Questions about the array below.
1) What is the top-right entry?
2) What is the bottom entry of the column that holds the largest entry?
3) What is the 3rd largest entry?
4) What is the last entry, reading row by row?
5) What is the entry in the top-left corner?
6) What is the maximum?
7) What is the first entry in the row that holds the smallest entry?
8) What is the smallest entry in the last row?
[8 -6 1 -8 -14 -10 -22 7 -6 -7]
[-40 -47 11 -24 32 28 -3 -56 -3 -6]
[-30 -31 3 -5 9 -7 -9 -36 -20 0]
[-19 -37 19 0 -5 -8 2 -35 16 0]
[1 27 -51 -6 -47 -27 26 10 21 -30]
[17 2 -2 22 -33 -33 -7 9 -2 -2]
[-41 -35 -2 -39 28 23 -16 -39 -19 -10]
[25 19 -2 0 -24 -18 -18 37 -3 -1]
[12 14 -2 -7 -15 -12 -13 27 -1 -1]
[-24 -36 22 -4 21 0 -25 -30 -30 11]
[-1 36 -48 -21 -19 -18 -13 31 -37 -17]
[-26 -11 -25 -5 -8 -13 6 -29 -16 -13]
[8 -4 3 -10 -14 -11 -24 12 -8 -4]
1) -7
2) 12
3) 32
4) -4
5) 8
6) 37
7) -40
8) -24

data =
[[557 638 584 578 465 466 666 534 436]
 [519 495 451 582 446 519 579 542 393]
 [517 541 377 412 563 572 577 581 363]
 [503 513 557 446 506 574 427 582 538]
 [635 553 551 512 351 659 610 420 546]
 [603 206 630 478 420 514 427 809 398]
 [598 457 663 381 478 580 569 731 550]
 [558 539 472 534 551 657 515 541 519]
 [576 459 904 507 557 496 584 564 412]
 [462 556 584 478 632 540 480 507 546]
 [570 572 608 392 621 567 502 585 456]
 [523 450 551 548 400 539 457 475 593]
 [565 612 463 460 492 552 585 522 366]
 [452 511 498 516 470 442 506 548 600]]
Counting starts at 1.
The entry at row 3, column 1: 517
The entry at row 1, column 3 -> 584
What is the entry directly below 463?
Answer: 498
The entry just left of the smallest entry is 603
What is the entry in row 1 and column 2?
Answer: 638
What is the bottom entry of the column that holds the smallest entry?
Answer: 511
The top-right entry: 436
The entry just left of 377 -> 541
The top-left entry -> 557
The entry directly above 663 -> 630
What is the entry directly below 466?
Answer: 519
What is the bottom-left entry?
Answer: 452
The bottom-right entry -> 600
What is the entry in row 2 and column 1?
Answer: 519
The entry directly below 393: 363
The entry directly above 553 is 513
The minimum: 206
The entry directly above 600: 366
What is the entry directly below 465?
Answer: 446
The maximum: 904
The entry directly above the largest entry is 472

[20 16 -32 -42]
[-14 -35 16 -61]
[-37 0 -20 10]
[49 25 -33 26]
[-29 -11 -6 52]
[31 54 1 -12]
[-21 -39 27 -38]
[45 -25 6 -37]
[-33 -29 -24 -39]
The 1st entry in reading order -> 20
Report the last entry, reading row by row.
Answer: -39
Report the bottom-left entry.
Answer: -33
Report the entry directly below the largest entry.
Answer: -39
Report the entry just right of -11.
Answer: -6
Report the smallest entry in the first column.
Answer: -37
Report the bottom entry of the column that holds the largest entry.
Answer: -29
Report the third largest entry.
Answer: 49
Report the entry in the top-right corner.
Answer: -42
The third entry on the diagonal from the top-right corner is 0
The entry just left of -6 is -11
Report the entry just right of -20.
Answer: 10
The last entry in the row that holds the smallest entry is -61
Report the second entry, reading row by row.
Answer: 16
The entry just right of the largest entry is 1
The 2nd-last entry, reading row by row -> -24
The first entry in the row that holds the smallest entry: -14

Read these off the row that follows.
1) Find the 1st entry.
2) Find the 3rd entry from the end.
3) Find the second entry from the right.
4) Find the last entry.
1,2,1,7,2,2,3,7,3,5,6,3,6,3
1) 1
2) 3
3) 6
4) 3

[-2 9 18 -26 56 -35 -3 41 -1 -7 8 18 -32 -29 -10]
[-21 -26 22 -15 64 -48 21 5 5 -34 6 22 5 -3 2]
[-13 -30 16 -18 35 -12 -17 2 7 -8 50 7 -6 -33 29]
[-9 -32 2 3 29 -13 18 -42 8 -12 -2 26 38 18 18]
[-2 -5 4 -15 7 25 14 -40 14 22 11 18 37 -7 21]
[-9 -32 9 -11 22 25 1 -39 21 21 21 19 16 -6 41]
[13 -12 -12 -4 60 -34 36 -28 2 -12 14 40 30 22 -10]
[14 -32 -8 4 49 -17 19 -40 4 -3 22 40 35 15 5]
[11 10 3 -39 38 -2 -17 26 6 28 58 9 -34 -49 7]
[-17 -2 1 -5 34 -47 19 15 -2 -32 -4 5 -6 8 -17]
[-18 -11 28 -39 52 -14 1 7 12 -5 18 19 12 -38 19]
[5 -2 8 -35 7 38 -10 -31 16 40 45 15 20 -45 39]
[-3 5 -4 -18 58 -47 35 15 1 -12 11 19 -17 8 -20]
The entry in the bottom-left corner -> -3
The smallest entry in the last column is -20
What is the 2nd smallest entry?
A: -48
The first entry, reading row by row is -2
The bottom entry of the column that holds the largest entry -> 58
What is the second entry on the diagonal from the top-right corner?
A: -3
What is the second entry in reading order?
A: 9
What is the second largest entry?
A: 60
The minimum: -49
What is the entry just left of the largest entry?
A: -15
The first entry of the largest entry's row -> -21
What is the third entry in reading order?
A: 18
The last entry in the row that holds the smallest entry is 7
The top-right entry is -10
What is the fifth entry, reading row by row?
A: 56
What is the entry just left of the centre entry?
A: 36
What is the 5th entry from the end, reading row by row?
A: 11
What is the top entry of the column that holds the smallest entry?
A: -29
What is the 2nd entry from the end, reading row by row?
A: 8
The centre entry -> -28
The entry just right of the centre entry -> 2
What is the entry directly below the centre entry?
A: -40
The entry directly below the smallest entry: 8
The entry directly below the largest entry: 35
The third entry on the main diagonal is 16
The 3rd-last entry, reading row by row: -17
The entry directly above the centre entry is -39
The 2nd entry on the main diagonal is -26

A = ((572, 515, 719, 643, 596), (780, 451, 643, 628, 490), (491, 693, 538, 555, 522), (626, 409, 694, 725, 683), (577, 476, 625, 727, 712), (541, 491, 691, 646, 610), (25, 805, 444, 525, 768), (481, 446, 692, 690, 766), (728, 566, 695, 530, 376), (742, 692, 465, 718, 650), (517, 604, 631, 728, 687), (847, 531, 807, 748, 517), (671, 495, 395, 376, 450))
The entry just right of 742 is 692
The entry just left of 712 -> 727
Give the entry at the centre.
A: 444
The entry just left of 718: 465
Give the median of all entries.
A: 625
The entry just right of 481: 446
The entry just left of 409 -> 626
Give the entry just right of 847.
A: 531
Give the largest entry.
A: 847
The entry just left of 451 -> 780
The entry just left of 522 -> 555
The entry just left of 515 is 572
Give the entry just right of the centre entry.
A: 525
Give the entry just right of 555.
A: 522

grid = (-30, 40, 22, 22, 19, 44, -3, -12, 8, 0, 46, -10, 43, 5)
The entry just left of the largest entry? 0
The entry just right of -30 -> 40
The entry just right of 40 -> 22
The smallest entry -> -30

Questions about the table below.
1) Give the entry just right of -56.
2) Give the entry just left of the largest entry.
[[3, 20, 0, -4, -5, -31, 8, -7, -2, 16, -9, 7, 8, 7], [0, 17, 2, -4, -3, -33, 7, -6, -3, 13, -8, 6, 7, 8], [-1, 36, -4, -10, -12, -60, 13, -10, -5, 28, -8, 4, 16, 14], [0, 25, -1, -6, -4, -37, 8, -8, -6, 16, -7, 4, 9, 10], [2, 11, -1, -4, 0, -22, 3, -4, -5, 9, -10, 4, 8, 4], [4, 4, 0, -2, 4, -7, -2, -2, -4, 3, -7, 6, 6, 2], [4, 9, 1, -4, 1, -20, 2, -5, -4, 12, -7, 3, 7, 5], [1, 32, 0, -9, -11, -56, 13, -10, -6, 25, -8, 6, 13, 9], [-2, 30, -1, -10, -11, -51, 12, -12, -4, 24, -8, 2, 13, 11], [-1, 28, -2, -8, -10, -50, 12, -8, -6, 20, -8, 4, 13, 8], [1, 32, -2, -10, -9, -49, 11, -11, -4, 21, -10, 3, 11, 12]]
1) 13
2) -1

x = ((16, -28, 11, 5, -34, -4, -35, 4, -45, -13, 1, -12), (19, -17, 21, 23, -27, 15, -48, 5, -68, -10, 3, -12), (-42, -12, -41, -25, 13, -20, 5, -31, 19, -19, -31, 7), (18, -39, 5, 5, -46, -20, -39, 0, -46, -14, 5, -16))
The minimum: -68
The entry just left of the smallest entry is 5
The entry just right of -45 is -13
Which number is the entry just left of the largest entry?
A: 21
Which number is the maximum?
A: 23
The entry just right of the largest entry is -27
